A small network was shown many inputs. Here are its activations along a few directions, one row for each input.
Each table varies a few parts of the input and shows all the possible inputs, shuffled.
Descriptions start from the smaller parts, as in this example, which fits no table here: ring(5) and (point or (values(2) and line(4)) or ring(11)).
Shared parts are said once, and a part with two or three values counts as separate values.

Table:
x1: [-12  -6  -7 -29  -4 -12  19   9   6 -16  27  28   2  32   8  -1  22]
x2: [ -2  -1   7   2 -14   0 -13  10 -18 -14 -35   1   6  26 -11  21 -10]
x3: [ -1 -20   0   8  -1  15 -27  22  14  23  17  14 -48  15  15   1   5]
x4: [-21  14  17  -2  11 -15  23 -21   6 -29 -25 -15  17 -15 -17  15 -14]
x5: [  9  -8  13  14 -16  17 -27   5 -22   1 -32  -5 -19  25   1   6 -12]
x6: [ 23  -6 -29  -4  28 -15  -6   9  21  27   1  40  16 -25  -7   9  14]
x7: [-18  22  24  -3  15 -17  17  -2   5 -35 -26 -13  10  13 -21  24  -4]
x8: [ -7  -8   2   1 -17   3 -11 -11 -16  -8 -34   0  16  -5  -5  12 -19]
x9: [-12   7  16  -2   8 -15   4  -1  -8 -27 -35  -3  20  22 -15  23  -6]
x10: [-19 -29 -28 -20   0 -10  25  -5   5 -13  25  16  13 -25  18  -8  -2]
x11: [  5 -14   5  13 -19  19 -23 -16 -20   7 -30  -7 -10  -3   5  -2 -23]
x12: [ -3 -26  -9  10  -7  15 -21   3  17  28  20  13 -38 -11  18  -7  -7]
x13: [ 29  17  15  19   5  18 -33  16   1  23 -23 -13 -17   4 -18  -6   1]
x14: [  0 -28 -18   9  -7  17 -13  -3  -2  26  42   2 -25 -29  27 -21  -9]
x15: [ 24  -7 -39  -1  22 -11   4   8   4  24  21  30  29 -44   4  -5  15]
x16: [-22   1  14   0  22   4  13  19  51   3  27 -16 -41  13   5   8  15]
x17: [ -4  -7 -10  -2 -17   5  -3 -18 -35  -9 -12 -11  28 -22   5  -3 -23]
x18: [-14  17  15  -7   9   4  24  11  36   6  49 -16 -30  23   9  -8  25]
x19: [-11   1  -5   1  -3 -12  18 -21 -22 -25 -14 -16  40 -25   2  -2 -16]
x20: [  6  12   8  -6 -25  -1  -3   0 -35 -11 -13  -1  15  36  -8   3   4]
x21: [ 18   7  12   8 -30  15 -15  -3 -37   2  -9  -7 -10  37   3 -10   0]
x22: [-16  17   4  -1   4 -16  33 -24 -10 -31  -4 -25  30 -31  -5  -1 -20]
x23: [-19  -6  -3   3  11   5  28  -2  38   6  49 -29 -19 -32  20 -16   3]
x24: [-24  -5   6   1  16   2  19   0  54   9  28 -17 -32 -14   9  -2   2]
x25: [ -5  20  16  -9  -5 -16  15  -8 -25 -25 -14  -6  28  32 -12   4  10]
x26: [ 28  11  -5  19   0  21 -19 -11 -16  26   2 -25   5 -41  -4 -27 -13]
x27: [ 26   0 -21  -5  31 -16 -12  29  21  19  -2  41   8   1  -9  17  27]
x28: [ 10 -11  -9  14 -25  19 -14 -20 -36   3  -7 -17   3 -19  15 -16 -27]
x29: [ -9  36  24  -8  -1 -18  28  -8 -11 -35  -5 -16  18  24 -17   6  12]
x30: [ 27  10   4  22  -1  18 -26  -3   3  27 -21 -16  -9 -23 -14 -14  -8]
x31: [-19 -21  -9 -20   7 -11   8  19  23 -20   3  28  -8  21   5  17  13]
x32: [ 34  31  17   9  -6  17 -22   6 -16  25   0 -14  -7  15 -15 -22  12]
x33: [ 30  15 -19 -14  19 -16  -2  19   4  23  20  41  17  12  -5  -1  36]
x34: [  7  -5   0   1 -14  13 -14  14  -1  25  40  14 -38  27  17 -15  14]
x35: [-14  -1   4   2   1 -15  11 -17  -5 -23 -36  -6  27  -6 -11  13 -14]
x36: [-24 -30 -16 -22   6 -11  14  -3  23 -11   5  28   1  -7   8   8  -1]
- Changing only one part turns x24 into x23. The same change can be made to x36. Which row results? => x10
- Describe the family of inputs behind these rows. => line(4) and (values(4) or line(5))
- Which other rows does x27 become when the values(4) part takes its other values? List them by row number. => x3, x16, x31

Table:
x37: [-21  -5 -10 -15   0 -24  32 -17 -10 -32 -12   3  39 -15  -2   5  -6]
x38: [ 16 -22 -30   4   1   7 -21  -2   3  38  14  22   0 -36  14  -8  -3]
x39: [ 14  -5 -18   3 -12  -1 -13 -20 -31   1 -33   6  32 -28  -6   2 -25]
x40: [ 19  -1  -3  -1   3   5 -16  24  10  25  13  28 -22  35   2   2  25]
x41: [ 19   4   2  15   1  18 -19   8   4  32  19  -7 -31  -8   5 -17   9]
x42: [ 15  19  18  15 -14  12 -12  -7 -28  -3 -29 -24   6  -1 -13  -7 -10]
x43: [ 20 -11 -14  16   5  14 -22   2   3  34  18   3 -14 -25  15 -13  -2]
x44: [-11  -4 -12   1  22   1  20   2  37   7  35 -15  -8 -40   6  -8   2]
x45: [ 17   6   5   3   0  13 -22  17   9  30  18   6 -28  20   1 -12  14]
x46: [-18 -24 -25 -19  18  -9  22   5  25   2  36  16   2 -23  15  -1   8]
x47: [-15 -27   5   4 -20  23  -8  -2   6   8  28  -7 -44   8  25 -13  -9]
x48: [-20   6   0 -19   2 -30  22   0  -9 -37 -14  13  30  16  -8  22   2]
x49: [-10   9  12 -10  24  -6  15  14  44   0  25   9 -29  25  -2  10  23]
x50: [-11 -10 -15 -21  13 -16  19  15  31  -3  30  33  -6   9  11   7  22]
x51: [ 15  15  11  -2 -12  -3 -11   6 -22 -11 -37   9  14  42 -16  14   9]
x52: [ 17   5   0  15  -8   7 -14 -15 -30  -3 -30 -14  21 -18  -4  -4 -22]
x53: [-14  14   6   6   8 -13  29 -19   1 -24  -9 -30  29 -31 -10   1 -15]
x54: [-25 -11  18   5 -31  14  -6 -13 -27 -23 -18 -28  -9  15  10   2 -27]
x55: [-20  22  30  -7  11 -20  20   3   7 -30 -23 -11   9  30 -22  19  10]
x56: [ 13  19  22   5 -13   8 -15  -1 -25  -9 -30 -12   9  27 -19   0  -2]
- Changing only one part turns x46 into x37. The same change can be made to x45. Which row results? => x56
- Describe the family of inputs behind these rows. => values(2) and (point or line(4) or line(5))
- Which other rows does x38 become when the values(2) part takes its other values? List them by row number. => x39
- Which other rows does x50 become when the values(2) part takes its other values? List them by row number. => x48

Table:
x57: [ 18  -7 -25  -4   3  -5  -5  -1  -9  13   1  22  23 -21   0  -5   3]
x58: [-16 -19 -19 -12   9 -16  18  -8  12 -11   4  18  17 -23   6   8  -4]
x59: [ 16 -18  -7   7  -8  18 -33  14  -5  29   7  17 -27  10  12  -5   1]
x60: [-14 -22  -7 -10  -9   6   1   7   4   1  28  13 -22  15  21  -3   4]
x61: [ 17  16  -7  11   8  -4   4 -12 -10   5  -7 -14  27 -38 -10  -9  -6]
x62: [-18  13  26  -7 -20  -7   9  -8 -27 -37 -26 -14  11  41  -9  13  -6]
x63: [-15  -1   5   7 -13   7  14 -21 -11 -17   0 -35   8 -25   7 -11 -22]
x64: [ 19  -5 -19  -6  12  -4 -10  18   5  22  20  31   0   1   3  -2  18]
x65: [ 11  18  26   9 -19   5 -21  -2 -35 -13 -48 -10   6  36 -18  12 -10]
x66: [ 14 -19 -11  11 -17  16 -28  -6 -21  18 -13   8  -4 -15   7  -9 -16]
x67: [-14   2  15  -1  -1  10   8   8  24   5  33 -15 -38  19  11  -9  12]
x68: [ 17   7  15  15   2  23 -26  15  16  33  11 -10 -42  12   1 -11   8]
x69: [-17   3  -4   1  14 -13  27 -16  12 -18  -4 -19  23 -38  -3   4 -12]
x70: [ 14  28  12  -4   1 -15   0   1 -24 -17 -35   5  31  29 -24  13   9]
x71: [ 14   4   5  23 -11  19 -19 -15 -19   9 -22 -31   3 -31  -3 -13 -26]
x72: [-16 -24 -12  -6 -18   3   6 -13 -12  -8   9   3   2  -7  18  -7 -12]
x73: [-15 -17 -16 -16  17 -14  14  12  28  -2  23  26  -5   1   9  12  12]
x74: [-14   6   5  -8  25  -8  20  13  48   2  27  -1 -21   3  -2   5  19]
x75: [ 20  18   1   1  20   2  -2  18  26  26  24   4 -16   4  -7  -9  26]
x76: [-19  16  17 -12   6 -24  21  -4  -4 -39 -31   1  25  27 -19  25   2]
- Changing only one part turns x75 into x68. The same change can be made to x57. Which row results? => x66
- Describe the family of inputs behind these rows. => values(4) and (point or line(4))
- A walk changes only the line(4) part. It starts at x74 and steps to x73. List the rest of the walk in order. => x58, x69
